A small network was shown many inputs. Here are its activations along a few directions, one row for each input.
Each table varies a few parts of the input and shows all the possible inputs, shuffled.
Descriptions start from the smaller parts, as in this example, which fits no table here: ring(8) and (point or line(9) or (values(3) and line(6))).
Shared parts are said once, and a part with two or three values counts as separate values.

Other details of the inputs shift rows strongly along two fixed directions, in all tables alike. That doesn't count.

Table:
x1:   4   0  -5  11 -11 -32  16 -56 -34  22 -26  43   6  15  28
x2:   7  -2  22 -39  17  28 -43  33  45 -26  31 -52  39 -18 -47
x3:  29   0  17 -18   6  33   4  42  11  12  -3  24   6  -8   6
x4:  -54    9   37  -22   19  -37  -52  -46   41  -39   -4 -108   28  -28  -59
x5:  32  -4   8  11  11 -20  18   8  -5  11   5  49  12 -14  22
x6:  30  -1 -14   1  -3  17  27  37 -28  -6  18  21  10 -15 -16
x7:  35  -4   0 -25 -16 122  -9 123  52  -7  42  -8 -12   3 -29
x8:  -2  -8   0  33   9 -60   1 -91 -61  17 -13  87 -36   7  41
x9: -12  14 -15  -2  -9 -12   1  -7 -14  -7   9  -2  22  24 -23
x10:  25  -1 -51  24 -41  83  65  76 -32  22  25  76 -52  47  21
x11:  36  -6  -5  30   9 -74  35 -65 -64  14 -17  76  15 -35  39
x12:  11   5 -35  12 -17  50  52  55 -27  -4  -6  19 -58  15  21
x13: -20  -8  12   6  13 -52 -27 -71  -3  -4  10  11  11  10   1
x14:  22  12  19 -36   5  15 -11  11   9  10  -9 -34  39 -34 -26
x15: -16   3   2  -5 -11   3  -9  -1  -1 -17  -5 -19 -40 -10  -2
x16:   1   7 -38  34 -10  -5  53  12 -31 -13  -3  30 -38   7  27
x17: -38  -2   8   1   3 -57 -24 -69 -20 -14   7  10  15   2 -19
x18: -14  -2  16  13  11 -43 -23 -68  -2 -21 -27  -9 -26 -15  13
x19:  29  -8 -39  63 -10   7  84  32 -21  16   5  99 -77  32  91
x20: -41  18  24 -43 -11  55 -56  30  52 -14  21 -78  25  13 -73
x21: -18  -1  -2  14  12 -28  -8 -35  12 -27  -2  -8 -19  -5  17
x22:  21  -7 -15  -1 -13  43  21  67  -5  -6  42  42 -18 -20 -12
x23: -20  23   6 -13  10 -21  -7 -19  35 -15 -12 -78  29  -9  -8
x24:   2   4  32 -32  -2  -9 -46 -13   2 -11   0 -32  22 -47 -52
x25: -10  -2  26   7   8 -57 -11 -80 -12  24 -29  27  15  16  23
x26:  -37  -29    5  -13   21  -24  -78   11   55   11  -13 -120   66    3  -39
x27:  -19   28   11  -39   -5   50  -21   37   71  -14  -14 -114   26   -3  -36
x28:  13   0 -13  12  -7  47  37  54  13   6  -8  24 -54  29  56
x29: -16 -51  -8  51  15 -79 -23 -67 -50  46 -60  22   2  -8  42
x30:  -29   -5   33   -8   26 -102  -28 -111   -8   11  -24    1   42    6   14
x31:   1  14 -14 -18 -14  66  23  71  36  16  37 -23  20  43  -4
x32:  45   1 -22  -6 -19  91  38 100 -14   7  22  23 -18  -1 -15
Description of these inputs: values(2) and (point or (values(3) and ring(5))).
The inputs of x16 and x12 match in every part but the values(2) part. If x22 is changed in the same way as x16 into x12, which row does it become?
Answer: x24
Which other rows does x9 become when the values(2) part takes its other values? List them by row number.
Answer: x10
Which other rows does x28 become when the values(2) part takes its other values? List them by row number.
Answer: x19
Which other rows does x25 become when the ring(5) part takes its other values? List them by row number.
Answer: x1, x8, x10, x20

Table:
x33:   -3   -4   23   10   17  -80  -20 -105  -54  -24  -45  -30   10  -63  -17
x34:  38  -4 -39  49 -23 -13  74 -17 -87  28 -11 108 -40   8  64
x35:   2  -7  37 -30  30 -17 -57   4  60  18 -26 -79  79  -9 -26
x36: -19  10 -47  36 -24  33  58  35   7  13   5  35 -67  70  71
x37:  19  -2   3  -2  -4   4   9  25 -10  -5 -10 -12 -15 -39   3
x38: -22  -9  43 -14  23 -58 -61 -87   6   0  -1   3  39 -13 -26
x39: -44 -22 -21  38   4 -36 -10 -39   5  19 -20   4 -30  49  51
x40:  17 -24 -40  44 -12  10  45  27 -48  21  28 102 -28  25  31
x41:  -2  -6  -2 -10  -4  45 -17  44  10  12  43  14  -1  26 -24
x42:   1   7  18 -16  -6  32  -4  14  17 -36  21   9 -26 -19 -18
x43:  11  -5 -20 -11 -18  94  -9 117  36  24  24 -25  10  27 -28
x44: -32  14 -25  13 -12  39   3  46  40 -25  -3 -50 -66  23  21
x45: -24  13  36 -33  12  -3 -43 -21  25 -47   6 -69  15 -28 -68
x46:   8   3  -1  -1   3 -32  18 -25 -23  17 -23  23  19  -8  14
x47:  -5  14  -4  -6  -6  -4  23  -9 -11  -6  19   4  19   7 -17
x48:  33  -5  -3  23  16 -57  31 -61 -42  25 -43  52  16 -11  60
x49:  15  -9 -10 -24  -5  69 -16 103  45  34  20 -27  23  14 -19
x50:   9  -2 -13  15  -8 -27  21 -24 -49 -30   3  31 -25 -35   0
x51: -17  20  36 -45   3  16 -29 -16  47 -16  25 -42  36   3 -44
x52:  37   3   0 -12   4  50  15  79  39 -10  -6 -36  -4 -18   7
x53: -22  15  30 -24  10 -64 -29 -89 -15 -13  -6 -15  38  -9 -36
What is each input in this table made of?
Answer: values(3) and (point or line(6))
The inputs of x45 and x41 match in every part but the values(3) part. If x52 is changed in the same way as x45 into x41, which row does it become?
Answer: x35
List by row number the other rows that have the values(3) part in common with x46.
Answer: x34, x36, x47, x48, x51, x53
Which other rows does x37 become when the values(3) part takes its other values? List them by row number.
Answer: x46, x49

Table:
x54: -30   2   4  -8   0 -13 -29 -27   4  -6  -5 -32   7   3 -27
x55:  -7  13 -13  -6 -15  40  12  38  16 -11   2 -22 -22  10  -8
x56: -22  -3   4  -6   4 -18 -28 -22   9  11 -15 -36  27   8 -16
x57: -39  13  26 -39  11   0 -59 -17  54 -22   9 -93  42   4 -60
x58:  26  -9  15  -1  12 -34 -10 -31 -24  -8 -34 -22  23 -54  -4
x59:  -17  -10   32    1   29  -98  -40 -100   -7   -3  -36  -37   42  -28   -2
x60:  22 -15  18  12  11 -41  -6 -51 -39  22 -14  46  19 -20  10
x61:   0  12  -6  -4  -7  29  13  17  18 -12   8   3 -22  10   7
x62: -22  -2  15 -12   6 -27 -33 -35  13  13 -13 -29  30   5 -10
x63:  18   4 -15  12  -7  27  34  33   5  11   3  33 -23  20  39
x64:  28  -9 -10  21  -9  14  26  11 -41   5  14  85 -32   1  17
x65:   5   0   8  -4   6 -25   1 -30 -28  -9   5  37   0 -18 -10
x66:  20  -3  -2  -5   2   3  12  15 -13  12   6  36  10  -3   2
x67:  -6  -4   7  20   8 -76   6 -83 -39   8 -47   6   6 -15  25
x68:  13  11 -12  -8 -16  40  28  39  -9  -7  35  23  -3  -1 -17
x69:  -5  10 -14   3  -7  25  20  22   6 -12   5  -9 -23  11   1
x70:  -3  16  -8 -18 -17  66  13  64  35  -9  18 -22 -26  17  -7
x71:  22  -6   3  -7   0  28  -2  34   1  13   9  22  12   3 -10
x72:  10  -5 -15  17  -7  28  21  37   4  -3  19  40 -42  11  29
x73: -15   8   3 -28   2  44 -27  47  56   1  19 -62  29  27 -32
x74: -20  -5  19 -11  20 -36 -35 -28  21  -4 -19 -67  38 -13 -22
x75:   8 -13 -28  38  -7   2  39  15 -32  -1   8  55 -50   9  39
x76:   5 -12 -13  17  -3   0  10  20  -5  14 -12   6 -10   2  21
x77:   2  -2 -12   6  -3  25   3  26  13  16  13  20  -3  26  17
x78: -20   8  11 -35  -4  56 -32  64  65 -15  20 -74   5   3 -40
x79:  20   1   3   8   2 -41  16 -28 -40  10  -7  43  20 -18   8
x80:  14  -2 -10  27   3 -38  33 -37 -33  10 -18  45 -17   6  47
x81:  18   7  -8 -11  -9  28  22  35  -2  10  21  11  22   1 -12
x82: -13   0 -18   6  -7  24   5  19   2  -3  17   2 -17  22  -5
x83:  -9   7  16 -13   5 -21 -11 -26  11   4 -23 -33  19  -3   2
x84:  24 -14   7  23   1 -22  13 -36 -52   9   4  77 -19 -17  15
x85:  32  -5  -4   8  -4   9  15  10 -29 -18 -10  12 -19 -44   3
x86:  -8 -11  -6  25   0 -37   5 -34 -31  -5 -16  21 -26 -13  17
x87:  17  -9 -15  17  -3  23  22  41   7  14   9  36 -23  14  38
x88: -13   1 -10  -2 -13  30  -2  21   9   3  17   9 -20  20  -2
x89:  -5   7  -2  -6   4   5   3   7  15  -1 -11 -37  13   9  -2
x90:  -5   5  -5 -15  -4  53  -6  65  47 -16  27 -38 -11  12 -18
x91:  5 -7 -4  0 -3 23  3 42 19 14  3 -4 -7  8 16
x92:   -7    8   32   -5   13  -96  -21 -106  -48  -17  -20    9   37  -46  -24
x93: -10  13   6  -7   3  -6   0 -17  11 -19  -1 -24  -4   1  -6
x94:  -37    7   20  -36   15   -3  -56   -7   53   -4   -5 -103   59    8  -55
x95:   4  -5 -21  27 -11   9  24  -3 -24   6  15  71 -39  24  36
The inputs of x82 and x94 match in every part but one. If x92 is changed in the same way as x82 into x94, which row does it become?
Answer: x79
The inputs of x57 and x73 match in every part but one. If x95 is changed in the same way as x57 into x73, which row does it become?
Answer: x77
What is each input in this table made of?
Answer: values(2) and (point or line(5) or (values(3) and ring(5)))
Start at x81 and move only the line(5) part, one step at a time. The first step leads to x79. Which rows follow, in order?
Answer: x66, x71, x60
Which other rows does x84 become when the line(5) part takes its other values? List them by row number.
Answer: x64, x65, x68, x92

Table:
x96:   8   8 -40  36 -21  -8  69 -22 -40   1  -8  52 -44  23  51
x97:  -8  -8 -21   8   3  36  10  58  33  -3  20  15 -51  23  27
x98:   2   7  43 -40  21 -26 -43 -31   5  17   1 -36  74 -15 -65
x99:  -4  17  15 -20 -11  32 -12  11   7 -22  15 -15  -5 -29 -26
x100:  -40   10    5  -19   11  -18  -30  -37   24   -6  -16 -100   51    5  -49
x101:   2  -6 -37  14 -22  74  31  91   2   6  27  -5 -43  40   9
x102: -42  12  42 -25  10 -11 -51 -41  58 -12 -20 -88  30   8 -33
x103:  42   5  12 -18   8  43   8  27  -1  -5   2   8  19 -15 -10
x104: -15 -11   2  26   0  -8   7   2  13   4   7  20 -21  28  30
x105:  20  -7 -22  32  -9 -10  36   0 -52  -7  21  88 -46 -32  34
x106:  -5   3 -10  20  -6 -19  29 -34 -33 -10 -14   9 -39   5  33
x107:  -6 -15 -30  45 -15 -26  13 -21 -52   7 -15  61 -42  26  33
x108:   7   3 -21  17 -14  41  26  21  17  16  16  38 -31  51  55
x109:   1  13   3 -41 -14  46   2  65  26 -18  41 -10  17  -5 -46
x110: -36 -11  16  -3   3  -1 -43 -10  38  10  -6 -48  29  20 -24
x111: -15   5  19 -27   0   1 -49 -13   8  -9   7 -46  30 -38 -62
x112: -20   6  -4 -20   5  42 -21  47  73   3  33 -48  18  41   0
x113: -10   9 -26  18   0  -2  33   5   4 -12   5 -16  -7  16  12
x114:  17  15  -8 -16 -25  46  40  38 -16  -8  20  54 -19   5  -7
x115:  40  23  -1 -21 -14  65  35  65   3  13  31  42  -4  14  -8
x116: -27 -20  13  17  22 -82 -33 -94 -27  12 -36   9 -11  -4  12
x117:  -3  17 -36   8 -29  81  28  85  22 -13  17   9 -58  38  13
x118: -15  -8   5  25  10 -60   8 -81 -26  -4 -34  45 -46  -4  46
x119:  32 -26  -3  17  -5  11  11  14 -37   8   0  41 -11 -24   1
x120:  39 -10  16  16   5 -41   6 -56 -43 -15 -25  38 -15 -47  13
x121:   9   3 -10 -19  -9  45  12  97  52  18   4 -44  11   8   9
x122:  14 -11  29 -20  26 -30 -48 -44  -8   3 -19 -30  73 -38 -44
x123: -37  13   8  -9  11 -21 -38  -8  30 -31  -7 -61   5   3 -27
x124:  -7  18  15 -40  -4  27 -12  43  57   9 -26 -84  31  -8 -13
x125:  -1  11  -1 -41  -5  46 -16  48  14   5  27 -15  28  -8 -54
x126: -17 -16  -2  19   9 -54 -26 -74 -15  30 -10  17  18  27  31
x127:   6 -12  36 -21  19 -40 -41 -36   9 -27  -9 -52  39 -54 -42
x128:   6 -14 -14  11  -8  -9  10  24 -11  40 -29   6  13   0  29
x129:   4  -8 -29  39  -4  -4  45  15 -31  -7   9  37 -52  17  47
x130:   16    6   32    3   25 -104  -12  -98  -45    6  -10   36   43  -37  -11
x131:  43 -18   5  28  26 -61  18 -58 -61   0 -17  74  14 -41  35
What is each input in this table made of?
Answer: values(3) and (point or ring(5) or line(6))
The inputs of x96 and x100 match in every part but the values(3) part. If x118 is changed in the same way as x96 into x100, which row does it become?
Answer: x116
List by row number the other rows that have the values(3) part in common with x123.
Answer: x97, x104, x105, x109, x112, x113, x121, x127, x129, x130, x131
